These are the activations of a small neural network, seen along a few directions. Each row is one input.
Each table varies a few parts of the input and shows all the possible inputs, shuffled.
Descriptions start from the smaller parts, as in this example, which fits no table here: one of 2 separate values, together with either a single point or one of 11 places along a line or (one of 4 places along a line, together with one of 5 places around a ring).
Shared parts are said once, and a part with two or three values counts as separate values.

Other details of the inputs vary at random and push rows far along two fixed directions, the same in every table; ignore that.

A family of inputs:
R1: [ 30  -9  15  20  -2 -19  -2   8  12 -27 -34]
R2: [ 26  -9  33  49   2 -18  -6   2  21 -10 -18]
R3: [-27  16  23 -64 118 -14  -6 -17 -90 -52  50]
R4: [  8 -15  24  34 -11  -6  -1   5  17 -35 -29]
R5: [ 12   3  34  18 -10   2  16  31  13 -37 -24]
R6: [ 18 -16  20  29  -4 -17  -7   5  14 -30 -35]
R7: [ -4  -9 -59 -36 -37  21 -17  -3 -12  34   6]
R8: [-27  16 -41 -24 -22  11  14 -10  12  56  10]
R9: [  0  -1 -48 -22 -30  19 -14  -6  -8  53  24]
R10: [ 16  -6  46  47  -7   4  -5  11  27 -20  -4]
R11: [ 15  -6  37  52  -2  -8   0   2  23 -17  -9]
R12: [-21   2 -59 -33 -33  12   1  -7  -3  29   3]
R13: [-16  11 -51 -18 -29  12   1 -11   5  53  21]
R14: [-32   6 -49 -39 -26  11  16  -7   6  32  -8]
R15: [-58  11  39 -56 104   0 -11 -26 -80 -63  63]
R16: [ -8  -7 -41 -28 -19  -2   1 -23   8  59   5]
R17: [ 47  -2  31  38  10  -8   4  17  12 -10 -15]
R18: [ 19  13  44  35  -5   0  16  29  23 -14  -7]
Description of these inputs: one of 2 separate values, together with either one of 4 places along a line or one of 5 places along a line.
- Changing only the choice among 2 separate values turns R3 into R17. The same change can be made to R6. Which row results? => R2

A family of inputs:
R19: [ -65   27   22  -91  117   -7    5  -10 -104  -91   42]
R20: [-14  14 -37 -23 -30  11  16   0  17  56   8]
R21: [-44 -22 -19 -16 -37  19   1 -21  25  45   9]
R22: [ 38  -2  53  63   9 -23   2   9  31 -23 -25]
R23: [  5   6 -55 -25 -32  16   2   2   0  48   7]
R24: [-19   9   7 -48 102 -14 -36 -32 -93 -40  66]
R25: [ 10   1 -59 -28 -41  22 -13   6 -10  36   8]
R26: [-41   3 -24 -19 -46  31  13   2  21  40  15]
R27: [ 25  18  57  64  -5  -3  15  30  30 -34 -16]
R28: [-34 -43 -47 -50 -34   0   1 -19   8   3 -44]
R29: [ 54  -6  48  64  14 -26  -6  11  20 -29 -27]
R30: [ 21  -5  61  67   5 -16   3   7  33 -29 -20]
R31: [ 62  -9  40  67   9 -20 -15  12  14 -37 -28]
R32: [  0   9 -47 -25 -30  10  10   3   8  55   5]
- What is each input in this table made of? => one of 2 separate values, together with either a single point or one of 6 places along a line
- Changing only the choice among 2 separate values turns R25 into R24. The same change can be made to R20. Which row results? => R22
- Change only the choice among 2 separate values in R27. List by row number the other rows that result. => R30
